Each row below holds a small network's activations on one input, seen along a few directions.
Each table varies a few parts of the input and shows all the possible inputs, shuffled.
Descriptions start from the smaller parts, as in this example, which fits no table here: values(3) and (point or line(9) or (line(6) and ring(8))).
Shared parts are said once, and a part with two or three values counts as separate values.

A family of inputs:
R1: [ 19  19  -7 -30 -40   0 -15  36 -19 -17  20 -21  18]
R2: [-19  -8  -3  25  18   5  -5   6  -3  26  -9  36  -3]
R3: [  6 -12   6  20  13  -9 -25  16  17  21 -12  32  18]
R4: [ -8   2 -31  17 -62   5 -46  93 -87  10  18  71   3]
R5: [  3  20   0 -36  -4  12  39 -38   1 -37  23 -67 -21]
R6: [ 13   4  -6  -1 -21  -8 -28  47 -16   6   7  20  24]
R7: [  0 -25  20  28  40 -17   1 -36  47  19 -31  19   1]
R8: [-13 -11  11   4  38   3  32 -63  34  -2 -18 -21 -21]
R9: [-12   9 -13   5 -16   7 -10  39 -37  10  10  22   3]
R10: [ 29  17   7 -41  -9  -1  21 -30  21 -41  19 -68   1]
R11: [ -6  23 -14 -24 -36  14   4  28 -39 -14  24 -21  -3]
R12: [ 13 -16  19   0  33 -10  13 -53  53  -6 -22 -25   0]
R13: [-26 -21  12  33  45  -3  20 -46  28  24 -28  23 -20]
What is each input in this table made of?
> point or (values(2) and ring(6))
Change only the values(2) part in R2. List by row number the other rows that result.
> R3

A family of inputs:
R14: [ 18  13 -10 -22 -51  -1 -26  51 -32 -15  17  -6  17]
R15: [ -8   7  -3 -12   0   5  24 -17 -10 -14   6 -25 -13]
R16: [-22  -4  -5  10   9  13   5  -7  -6  12  -7  12 -12]
R17: [ -2   1 -13  12 -10   3 -28  48 -30  15   7  37  13]
R18: [-14 -14  -1  19  10   5  -3 -12   2  13 -15  25 -12]
R19: [ 11 -22  33   1  66 -15  34 -99  93  -6 -32 -41  -7]
R20: [  8  27  -7 -32 -21  11  16   4 -16 -25  32 -40  -4]
R21: [ 12  25 -16 -32 -51   7 -18  54 -39 -15  24 -16  19]
R22: [ 13  15  -3 -21 -21   3   7   1  -9 -26  25 -30  -5]
R23: [  5 -11  31  -4  65  -6  41 -94  84  -6 -26 -56  -7]
R24: [-18  -7   0  28   6  -6 -13  28  -9  33 -10  46   5]
R25: [  0  -3   1  -4   0  -3  15 -21  -3 -13  -2 -13 -15]
R26: [-11 -16   3  37   7 -13 -20  22  -2  32 -18  59   7]
R27: [  6 -10 -10  21 -10  -4 -34  44 -22  15  -1  49  14]
What is each input in this table made of?
> values(2) and (point or ring(6))
The inputs of R26 and R24 match in every part but the values(2) part. If R25 is changed in the same way as R26 into R24, which row does it become?
> R15
Change only the values(2) part in R14. List by row number the other rows that result.
> R21
